Each row below holds a small network's activations on one input, seen along a few directions.
In each table, some parts of the input vary, and every possible input appears once, in random order.
Descriptions start from the smaller parts, as in this example, which fits no table here: one of 8 places around a ring, together with either a single point or one of 11 places around a ring or (one of 3 separate values, together with one of 6 places along a line).
Shared parts are said once, and a part with two or three values counts as separate values.

Rows:
row 1: [ 11   4   4  -1 -12  -7   9  11  -4   3 -20 -40  -1 -13  -5  12  -6  10
  26  -7]
row 2: [-10   2  -3  -8   8   5  10 -17  -4 -16   0  18   0  -6  11   6  -3  -2
 -12   0]
row 3: [ -9  -5   8  -8   9   4  10  -1  -2 -14  -1   1   1  -4   1  12   1   6
  -1  -2]
row 4: [  2  11 -10   2   6  -7   0  -8   5  -1  -6 -11  -1  -6   0  15   6   6
   0  -5]
row 5: [  0  -1 -25  26 -11  10 -50  -2  24  43  38  64   1  54 -14 -72  18 -27
 -32  20]
row 6: [  1 -12  20 -10  -2   3  16  17 -10 -10 -10 -22   2 -12   0  12  -9   5
  16  -3]
row 7: [-10 -14  -6  19 -10  18 -37   4  15  29  44  74   1  57 -13 -75  15 -30
 -35  22]
row 8: [  1 -12  22 -10  -9   4  20  20 -12  -9 -17 -28   0 -11  -3  10 -11  10
  25  -3]
row 9: [ 11   6   2   4   0 -11   1  -2   0   6  -4 -23  -2 -14   7  18  -8   4
   4  -5]
row 10: [  0  -9  19  -6   3   1  13   6  -7  -6   1 -11   0 -12   8  15 -14   4
   4  -1]
row 11: [  1  17 -20   2   5  -7  -1 -23   2  -3  -6   6  -1  -8   9  10   3  -2
 -11  -2]
row 12: [ 12   4   2  -1  -5  -8   5   9  -3   2 -13 -34   0 -14  -1  14  -3   6
  17  -7]
row 13: [-11  -4   3  -9  11   4   8  -5  -5 -17   0  10   1  -4   0   9   2   4
  -1  -3]
row 14: [  0  12 -16   1   8  -8  -3 -11   2  -5  -5  -2   0  -6   0  13   8   4
   0  -5]
Q: What is each input in this table made of?
A: one of 2 separate values, together with either a single point or one of 6 places along a line
Q: The inputs of row 1 and row 8 match in every part but the choice among 2 separate values. If row 11 is changed in the same way as row 1 into row 8, which row does it become?
A: row 2
Q: Which other rows does row 14 become when the choice among 2 separate values takes its other values? List them by row number.
A: row 13
Q: Which other rows does row 9 become when the choice among 2 separate values takes its other values? List them by row number.
A: row 10

Rows:
row 15: [-16   2  -5 -21  17   5  21 -23 -17 -39  -9  19   4 -22  14  22  -4   1
  -4  -6]
row 16: [ 16   1  10 -10 -16 -11  19  22 -19  -8 -35 -60   0 -30  -4  24 -12  13
  46 -12]
row 17: [ -5  27 -45   8  11  -7 -17 -18  19   1 -10   9   0  13 -16  -1  38   6
  -6  -2]
row 18: [-17  -2  15 -11  14   6  24 -24  -5 -22   3  19  -4 -17  22  26 -18   6
 -19   3]
row 19: [  0 -20   4  17 -33  25 -27  22  11  36  30  51   2  57 -14 -90   6 -36
 -22  25]
row 20: [ 23 -19  38  -1 -11  -5   9  36  -8  14  -1 -54   3 -19   7  16 -26   0
  17  -4]
row 21: [-15 -32  11  14 -14  24 -38  30  10  31  40  66   3  61 -32 -80  12 -15
  -6  21]
row 22: [  1  -9  20 -12  -9  -2  23  34 -11 -17 -32 -59   2 -11 -25  19   7  25
  51 -12]
row 23: [ 11  29 -32  20   1 -15 -21 -35  19  24   5   5  -7   1  10   5   5   0
 -21  -1]
row 24: [-33  -8   3 -25  26  17  25 -11  -6 -49  -9  23   2  -3  -3  16  18  11
  -4  -5]
row 25: [ 18  16 -20  22   7 -18 -32 -16  16  28  29   9  -1   6  10  -4   3 -16
 -29   0]
row 26: [ 11  34 -51  13   4 -19 -21 -31   6   9 -11   6  -1  -3   1   3  16  -4
  -7  -5]
row 27: [ -9 -16  27  -8  20   5  14  -6 -12 -16  24  25   0  -9  24  16 -18  -9
 -27   5]
row 28: [ 15  -4  26  -3 -17  -6  22  19  -4  10 -22 -59  -4 -24   6  26 -26  18
  31  -6]
Q: What is each input in this table made of?
A: either one of 2 separate values or (one of 3 separate values, together with one of 4 places along a line)
Q: Which other rows does row 28 become when the choice among 3 separate values takes its other values? List them by row number.
A: row 18, row 23

Rows:
row 29: [-10  17 -40  10   9   1 -26 -35   8   3  17  62   0  22   2 -28  19 -18
 -34   8]
row 30: [  8 -16  37 -13 -17   1  30  27 -17  -7 -24 -52  -1 -25   2  22 -27  16
  38  -7]
row 31: [  1  29 -17 -11  29 -20  25 -40  -3 -30 -25 -32  -4 -48  26  74  -3  19
  -6 -18]
row 32: [  1  22 -16 -17  14 -13  28 -24 -12 -35 -33 -33   0 -43  16  54  -2  13
  10 -16]
row 33: [ -1   0  15 -17  14  -7  29   2 -15 -31 -20 -37   1 -34   8  48  -7  16
  17 -13]
row 34: [-11  -6 -12   6  10  10 -24  -7   9   7  29  55   3  29  -4 -33  14 -17
 -29  10]
row 35: [  0 -18  12  14 -23  18 -19  20  10  31  25  34   0  40  -9 -60  -2 -21
 -14  20]
row 36: [ -8  -5  -9  15  -7  12 -25   2  18  23  21  40   0  39 -16 -45  15  -9
 -17  13]
row 37: [ 19 -23  40  -8 -21  -4  16  52 -18   6 -20 -66   3 -19 -12  13 -22  13
  52  -8]
row 38: [ 11 -26  16  18 -29  13 -32  43   9  42  29  16   4  47 -23 -71   5 -24
  -1  16]
row 39: [-10  25 -43  15  22  -6 -29 -51  18   6  29  65  -2  16  11 -10  16 -13
 -49   6]
row 40: [  1   0  17 -12  -1  -5  27  12  -7 -15 -28 -50  -3 -25  -3  37  -7  25
  32 -11]
Q: What is each input in this table made of?
A: one of 2 separate values, together with one of 6 places along a line
Q: The inputs of row 30 and row 35 match in every part but the choice among 2 separate values. If row 33 is changed in the same way as row 30 into row 35, which row does it become?
A: row 34
Q: Which other rows does row 32 become when the choice among 2 separate values takes its other values? List them by row number.
A: row 29

Rows:
row 41: [-10 -12  20 -29  12   2  37  26 -18 -52 -34 -54   4 -26 -15  41  13  24
  43 -20]
row 42: [ -8  31 -55   4  24 -12 -12 -24  11 -21 -16   7   3   4 -18  15  50   8
  -5  -9]
row 43: [  1  36 -33   8   2  -7   4 -55  18   5  -7  11  -8 -11  29  13  -2  -6
 -34   3]
row 44: [-18 -23  25  10   9  21 -11  12  23  15  45  46  -3  44  -7 -36   9  -9
 -38  18]
row 45: [ 19 -10  30 -17   1 -12  30  13 -31 -16 -15 -45   3 -49  29  45 -42  -3
  17  -7]
row 46: [-15 -17 -11  -7 -19  32 -11  10  -5  -5   5  61   8  41 -14 -75  16 -30
 -12  17]
row 47: [ 23  35 -43  13   8 -24 -22 -44   3  12  12   9  -1 -22  31  15  -8 -19
 -30  -6]
row 48: [ 53   3   3  32 -72 -12 -24  50   6  73 -21 -73   0  19 -23 -55 -18 -12
  48   5]
row 49: [-24 -24  -5  -4   8  25 -20  27   8  -6  20  49  11  49 -33 -56  39 -14
  -7   8]
row 50: [  0 -10  38 -22  -7   7  54   3 -16 -24 -28 -42  -4 -38  29  43 -35  13
  12  -4]
row 51: [ -9  27 -39   9  24 -18 -20 -35  14   0  -5  13  -6  -1  -9  26  20  24
  -3  -9]
row 52: [-18 -20   6   5 -20  25 -15  -1  -2  15  21  73  -1  36  -9 -62 -10 -15
  -9  21]
row 53: [ -4  -7  16 -31  -9   6  48  13 -33 -46 -49 -43   0 -33   3  24  -8   8
  40 -14]
row 54: [-25 -26  10   7   7  17 -25  15  11  13  38  60   1  45 -27 -42  12   1
  -4  14]
row 55: [ -5  -8  29 -22  -9   3  43   4 -30 -26 -37 -33  -3 -41  11  37 -33  25
  42  -8]
row 56: [ 12 -15  37 -15  21 -16  20  24 -16 -20  -2 -54   6 -44  11  59 -21  12
  18 -15]
row 57: [ -3  37 -47   6  -2 -13  -8 -50   4   3 -15  26  -8 -11   9   6  -1   7
  -4  -2]
row 58: [  3 -25  17  15  15   0 -37  19   7  24  60  44   5  34  -3 -33   6 -23
 -32  10]
row 59: [ -7 -14  44 -21  13   2  44  15  -4 -27 -14 -54   0 -31   8  58 -14  27
  13 -11]
row 60: [ -2  43 -61  -2  -3  -7  -2 -39  -2 -18 -29  18   1  -3   0  -4  27 -10
  -8  -2]
row 61: [ 17  27 -33  17  33 -28 -32 -30  15  11  21  -3   1 -13  14  35  14  -4
 -30 -14]
row 62: [  7 -19  10  14 -11   8 -28   3  -8  25  46  55   5  24  13 -51 -16 -40
 -37  18]
row 63: [ 43  -6  12  32 -48 -14 -38  71  23  76  -7 -83  -4  26 -42 -35   8  10
  52   1]
row 64: [-15 -18  20   9 -18  28  -2  -3  11  16  29  58  -5  36  11 -56 -13 -26
 -43  25]
row 65: [-12 -13  34 -21  12  -3  31  16 -16 -31 -22 -44   1 -33  -9  52 -13  41
  43 -16]
row 66: [ -3  27 -25  12  27 -12  -7 -40  28   4   3  -2  -6  -2  10  34  19  12
 -35  -4]
Q: What is each input in this table made of?
A: one of 2 separate values, together with either a single point or (one of 3 separate values, together with one of 4 places along a line)
Q: The inputs of row 52 and row 54 match in every part but the choice among 2 separate values. If row 46 is changed in the same way as row 52 into row 54, which row does it become?
A: row 49
Q: Which other rows does row 66 become when the place on the line of 4 takes its other values? List them by row number.
A: row 42, row 51, row 61
